A small network was trained on made-up records. Each row is its average activation on records with the value named, seen along a few directions.
Values that are neighbours, or in one group, have similar rows; names and order tell nothing.
In the rows, 500 means zero.
Random noise pushes rows far along 14 fixed directions. That doesn't count. These rows show it; they differ only by the noise:
[385,397,95,217,345,652,547,456,324,353,591,494,171,407,523,443,523,482,513,553,389,284,373,599,372,527,650,301,563,654]
[569,462,452,725,561,395,481,343,438,328,425,500,690,527,595,540,515,570,387,598,525,381,578,596,442,494,534,464,417,425]
[584,644,554,354,391,396,237,515,709,463,205,586,521,660,386,391,368,481,599,430,237,241,509,713,505,369,465,455,401,410]
[616,555,496,521,634,420,335,398,753,845,523,479,661,494,688,510,548,586,418,551,566,633,625,356,496,582,392,556,862,642]
[556,305,425,751,369,569,820,123,675,242,339,567,774,344,589,560,456,701,216,636,546,743,488,797,463,582,722,524,480,505]
[537,481,642,540,525,564,619,531,610,632,497,344,853,432,469,599,461,508,541,643,718,520,534,528,507,429,632,659,336,408]
[572,591,583,531,576,637,541,518,654,600,485,518,477,459,489,617,559,497,449,547,519,699,533,542,570,659,444,630,471,465]
[712,613,255,526,431,552,468,504,355,516,477,263,393,498,631,530,561,547,372,643,578,448,545,519,462,659,567,545,527,401]
[753,469,666,572,293,721,598,650,458,546,344,410,769,301,639,580,490,364,611,293,350,652,431,200,728,521,392,444,471,663]
[529,523,523,561,662,627,561,445,576,652,619,395,329,522,531,436,640,393,590,538,462,519,667,278,563,769,497,582,587,570]
[372,543,487,384,485,431,458,631,403,387,455,441,509,604,434,543,538,280,525,467,368,193,371,373,508,479,436,462,430,495]
[513,591,499,783,668,610,402,544,148,385,639,566,234,493,756,369,551,603,655,524,445,430,637,394,542,529,317,354,392,500]
[272,607,621,675,387,346,575,598,359,570,496,341,699,563,618,353,338,749,415,642,727,572,487,460,528,212,460,557,630,383]
[163,616,545,565,609,416,606,589,447,418,421,388,436,715,283,558,465,503,356,700,524,375,435,591,568,533,496,676,397,257]
[426,540,414,487,411,657,697,602,389,498,495,342,294,438,567,481,482,479,411,472,447,612,311,413,604,651,494,590,587,473]
[139,313,738,813,588,836,742,521,411,553,356,707,588,349,380,515,274,838,644,558,331,841,578,532,887,365,396,385,471,661]


Values of PIZE:
bos: [500,262,447,696,508,490,690,544,226,451,473,329,792,345,383,625,328,613,410,386,631,560,304,626,564,391,683,606,336,316]
sela: [297,569,610,615,309,443,689,407,610,376,261,393,560,675,492,234,427,508,449,598,321,459,499,351,627,545,518,547,614,525]
fiked: [699,540,657,599,241,313,482,613,326,182,399,775,632,464,557,650,518,500,318,241,541,766,396,495,474,313,272,318,461,509]
kazus: [722,291,402,571,544,477,570,238,586,231,480,632,911,276,768,768,491,537,284,613,745,549,310,746,269,497,637,489,296,501]
zalo: [644,763,478,428,516,678,470,426,760,647,703,541,270,474,785,234,597,642,643,727,704,672,599,549,347,645,539,595,481,617]
mazer: [428,353,376,624,628,354,384,386,330,434,572,580,602,479,534,687,480,702,316,681,693,536,577,642,428,397,512,401,515,457]
libe: [500,333,375,663,693,499,472,331,430,645,596,396,423,452,811,226,419,535,608,354,368,389,444,295,527,617,535,508,719,597]
lafu: [516,488,559,592,661,629,594,624,371,381,711,556,379,457,724,515,543,402,576,418,555,532,222,376,498,638,427,617,228,413]
nal: [542,583,624,572,623,550,407,495,580,708,572,571,606,505,521,617,489,701,481,684,741,781,641,610,518,431,441,579,369,421]
bolun: [510,491,473,645,463,482,652,481,444,196,549,622,411,462,743,526,586,468,320,448,526,665,234,430,466,673,420,543,463,513]
ranaf: [302,495,418,378,500,339,609,463,650,293,413,511,295,588,566,213,294,427,465,334,313,268,47,593,434,533,566,619,588,467]
rufor: [836,490,592,654,572,468,387,342,607,546,506,512,703,391,898,298,455,582,657,463,550,479,614,402,403,445,485,457,541,561]
PIZE is arranged as 4 separate groups.
Which other values are in the same group as bolun? Give them in the order they are listed. -> fiked, lafu
Which other values are in the same group as kazus? Give them in the order they are listed. -> mazer, nal
Which other values are in the same group as bos? Give them in the order they are listed. -> zalo, ranaf

Values of VOLO:
nafel: [485,525,450,605,363,490,586,393,427,308,411,522,307,427,912,114,299,597,424,243,235,509,166,535,500,503,442,505,625,402]
ruvi: [295,661,414,370,717,589,376,650,515,625,705,500,425,581,660,509,575,514,632,883,675,246,487,285,429,564,378,474,500,702]
sife: [324,523,688,452,596,504,633,645,577,533,342,242,652,667,353,524,370,293,568,537,452,260,288,367,619,574,536,731,314,299]
kiti: [356,755,581,519,483,590,428,852,402,598,393,473,572,453,753,583,415,565,359,522,441,687,132,376,721,477,137,598,553,477]
badu: [517,594,491,217,467,624,414,540,855,702,504,533,607,484,727,375,341,580,656,678,598,448,257,623,418,427,590,639,390,549]
lanan: [732,344,455,674,728,698,468,397,679,892,411,357,660,355,628,418,298,774,692,507,546,619,543,590,640,572,680,635,468,521]
fati: [517,561,613,558,612,454,626,436,555,411,583,449,506,506,605,484,480,531,425,580,755,547,395,707,330,535,612,761,275,166]
naka: [467,584,846,343,503,431,330,534,923,710,451,705,788,510,532,369,450,332,711,283,304,480,455,336,536,346,320,535,648,719]
bak: [658,711,622,328,274,592,355,644,616,325,272,600,344,560,494,527,418,418,527,416,288,525,344,688,576,492,378,509,234,334]
vira: [607,530,454,537,485,723,565,552,357,485,704,601,351,302,527,518,579,634,630,643,702,656,701,591,441,458,525,383,377,595]
meve: [350,345,475,708,730,562,631,523,321,547,519,442,475,415,618,524,297,685,489,433,556,617,227,562,618,484,537,634,453,405]
pusok: [304,323,308,555,629,565,607,211,573,328,488,608,505,531,504,473,616,482,522,728,326,202,663,384,456,640,579,289,610,840]
VOLO is arranged as 4 separate groups.
Which other values are in the same group as fati? Give them in the order they are listed. -> sife, bak
Which other values are in the same group as badu? Give them in the order they are listed. -> lanan, meve
Which other values are in the same group as ruvi? Give them in the order they are listed. -> vira, pusok
